These are the activations of a small neural network, seen along a few directions. Each row is one input.
In each table, some parts of the input vary, and every possible input appears once, in random order.
A made-up example of a description, with smaller parts first: one of 6 places along a line, together with either a single point or one of 11 places around a ring or (one of 3 separate values, together with one of 8 places around a ring).
Shared parts are said once, and a part with two or three values counts as separate values.

Rows:
row 1: [ -4  30 -19  19  19  -7  44   8   2  11 -28  -3  -3   7   7  18]
row 2: [ -4  13 -10   1  25 -26  37   0  13   0 -29   4 -11   7   6  -5]
row 3: [-17  -4  -4 -25 -14 -13 -33 -14   7 -19  22 -14  40   4 -37 -18]
row 4: [ 16 -33   1 -22  -3 -25 -48  -7  29 -17  -6   1  22 -28 -15 -36]
row 5: [ 32  -8  62  20 -50  26 -11 -36 -44   7 -10  41 -38  62  54 -23]
row 6: [ -4  24 -18   9   5   8 -12  41  17   7  10 -15 -13  -2  -5  26]
row 7: [-31  -9  12 -17  12 -29   3 -29 -14 -18  19 -20  19 -13 -19  -7]
row 8: [-33 -21  15 -19  -3  -1 -16 -37  13 -14  23 -13  27 -15 -41  -9]
row 9: [ 23  16  47  27 -52  42  -7 -28 -60  24  -6  38 -44  59  54   0]
row 10: [-33   6   8 -27  -7 -37 -31  11  15 -23  16 -13  18   8 -13  10]
row 11: [ 18  20 -38  21  -1  52   4  30   1  28  24 -15  25   5 -23  11]
row 12: [  2 -37  12 -12  21 -40 -14 -29  20 -14  -4  -5   2 -40   8 -29]
row 13: [ -6 -50  21 -17   6 -19 -35 -16  21  -8  -6   6   3 -53 -21 -26]
row 14: [ 10 -18   8 -30   9 -42 -45   6  38 -26 -12   4   6 -18   7  -9]
row 15: [ -1 -31  -8 -27   1 -55 -13   9  25 -27 -23  13  -2 -31  19 -11]
row 16: [  5  11 -23  21  15  64  18   8  -3  30  23  -7  11 -14 -28  22]
row 17: [  9  -5  -1   6  29  -1  18 -15   9  -8  11 -16  -7 -17  -9 -16]
row 18: [  6  26 -41   8   8  28  40  46 -12  10  -2  -4   5  -2   9  39]
row 19: [  0  16 -25  20  26  41  42  10 -11  30  21 -24  -5 -12   1  18]
row 20: [ -3  37 -34  13  25  21  62  14  -2  32 -21  -4   2  16  16  27]
row 21: [  7  -7 -10   5  -3   2 -21  25  14   0  13  -9   3 -12 -30 -25]
row 22: [-32  11   1 -19  11 -51  24 -22  -5 -16 -21   3  24  16  -4   5]
row 23: [-35  -2 -14 -28  -9 -44   3   1   4 -30   4   0  15  -1  -2   7]
row 24: [ 26 -39  70   3 -46 -14 -44 -46 -40  -5 -25  54 -23  37  65 -33]
row 25: [ -1  -1 -20   0   3 -23  17  31  16 -17  -4   4 -12 -12   7   0]
row 26: [ -5  -4 -10  15   8  42   2  -4  13  19  13 -17 -10 -24 -36  12]
row 27: [  6  11 -27  22  -8  23 -15  24  12  13  19 -15   8  -8 -26  -3]
row 28: [  9  34 -29   7  11  38   7  46   7  21  15 -15   4  10  -1  39]
row 29: [-12 -15  69  -3 -61   1 -29 -49 -68  -4  -3  35 -12  71  45 -14]
row 30: [  0  13 -32   7   1   3  24  31   8  -3  -9 -10 -12  -8   2  28]
row 31: [ 34  22  42  26 -51  70  17 -14 -69  41  -3  33 -28  67  57  14]
row 32: [  1 -17   4 -18  21 -62   7 -15  15 -14 -46  16   6 -14  15 -13]
row 33: [  1 -17   7   2  14  20  -4  -3   9  -1  10  -3  -6 -28 -40 -11]
row 34: [  8  10  -2  -7  11  -9 -16  32  25 -13   5  -8  -9   0 -10   5]
row 35: [  8  15 -14  19  26  19  24  -8  -6   3  12 -21  -4 -17 -10  10]
What is each input in this table made of?
> one of 5 places along a line, together with either a single point or one of 6 places around a ring
Changing only the place on the line of 5 turns row 23 into row 15. The same change can be made to row 8. Which row results?
> row 13
Which other rows does row 7 become when the place on the line of 5 takes its other values? List them by row number.
> row 12, row 17, row 19, row 35
Which other rows does row 17 become when the place on the ring of 6 takes its other values? List them by row number.
> row 2, row 21, row 25, row 33, row 34

Rows:
row 36: [ 16  29   0   8 -24  45 -19  18 -12  17  14   5   5  26   1  12]
row 37: [ 19   4  -1  20 -14  52 -21  20  -1  25  12   3 -18  11  12  23]
row 38: [-18 -13  40   1 -32  20   0 -45 -34  12   2  14   3  28   6 -21]
row 39: [ -3   9 -21 -18  11 -30 -30  22  29 -22   3  -7  22 -19 -30  -4]
row 40: [ 23 -22 -27   1  32 -15 -14  11  30 -13 -10  -4   3 -59 -22 -15]
row 41: [  1 -16 -14  -9  16 -23 -24  27  36 -20  -1  -8  10 -41 -22   9]
row 42: [-20  19 -36 -15  41 -73  54  36  13 -20 -55   3  -1 -14  30  22]
row 43: [-20 -22  19 -31 -13 -44 -30 -26   2 -28  12  -2  22  13   0 -15]
row 44: [-11  -7  38   4 -41   5 -17 -28 -39  -5  16   6   8  44  15  -3]
row 45: [-16  11   2  12 -17  53  18 -22 -24  29  14  -7  12  16  -8  16]
row 46: [  6  13 -32  14   9  30  -6  45  26   7  20 -17  -9 -18 -22  17]
row 47: [-24  25 -36   4   8  19   7  19  10  -2  40 -28  19   5 -27  14]
row 48: [ 17 -34  20 -26 -12 -27 -39  -4  14 -32 -12  16  -8 -11   4 -10]
row 49: [ 21 -15  34   1 -33  22 -34  -3 -18   1  -1  25 -29  21  24 -10]
row 50: [ 35 -48  20 -13   0 -21 -23 -14   9 -17 -23  14   1 -36   6 -33]
row 51: [ 16   3  34   4 -45   9 -37  -6 -28   0  -3  20  -7  42  10 -11]
row 52: [-15  20  -2   7 -17  43  -4  -2 -20  16  34 -11  16  30   9  18]
row 53: [  3  31 -28   4   0  22  -3  44  16   3  20 -14  18  -2 -33   7]
row 54: [-15  12 -14  17  32  29  26   8  15  21  26 -34  -2 -20 -35   4]
row 55: [  0  -8  48   4 -11  23  -5 -44 -29   9   6   7 -28  17  13 -25]
row 56: [ 10 -13  19 -30 -18 -38 -43  -4   8 -28  -8  12  12  11  -5 -20]
row 57: [-21  -9  -7  -9  44 -23  -2 -13  29  -9   8 -21   4 -40 -32  -9]
row 58: [-21 -29  22 -30 -11 -34  -9 -47  -2 -21  -6   4  20  -5 -15 -19]
row 59: [ -7   1   3 -17  11 -83  39  -2   7 -31 -66  24 -20  24  61   2]
row 60: [  9  22  24  17 -19 -36  53  -7 -37  -2 -48  43 -36  47  74  11]
row 61: [ -7  46 -55   5  33 -24  81  49  -1  10 -31  -4 -21  11  27  35]
row 62: [-29  14 -32   9  15  28  30   4  11  18  25 -21  21 -11 -43   7]
row 63: [ 48  -2 -13  30  -3  59  -3   1 -13  30   4   9 -21  -8  10   1]
row 64: [ 29   1 -40  29  25  35  10  30  21  20  12 -11  -8 -35 -24  -7]
row 65: [-36 -14 -14 -13  17 -30   7 -14  20  -7   4 -19  37 -37 -42   2]
row 66: [  4  47 -14  16   4  -5  69  25 -27  28 -34  18 -24  32  69  39]
row 67: [  6  15  11  15   9  54  15 -25 -18  26  21  -8 -19   8  -2   8]
row 68: [ 40 -33  29  26 -22  27 -21 -19 -21  19 -13  21 -24   5  24 -28]
row 69: [ -6 -36  41 -18   9 -32  -9 -41   6 -17  -7  -7   2 -14  -9 -20]
row 70: [-34  -3 -16 -20  14 -37 -13   6  21 -17  24 -22  39 -23 -24   2]
What is each input in this table made of?
> one of 5 places around a ring, together with either a single point or one of 6 places around a ring
Changing only the place on the ring of 5 turns row 51 into row 39. The same change can be made to row 38. Which row results?
> row 65
List by row number the other rows that have the place on the ring of 5 in common with row 58.
> row 43, row 48, row 50, row 56, row 59, row 69
Which other rows does row 62 become when the place on the ring of 6 takes its other values? List them by row number.
> row 46, row 47, row 53, row 54, row 64
Which other rows does row 60 become when the place on the ring of 5 takes its other values? List them by row number.
> row 42, row 59, row 61, row 66
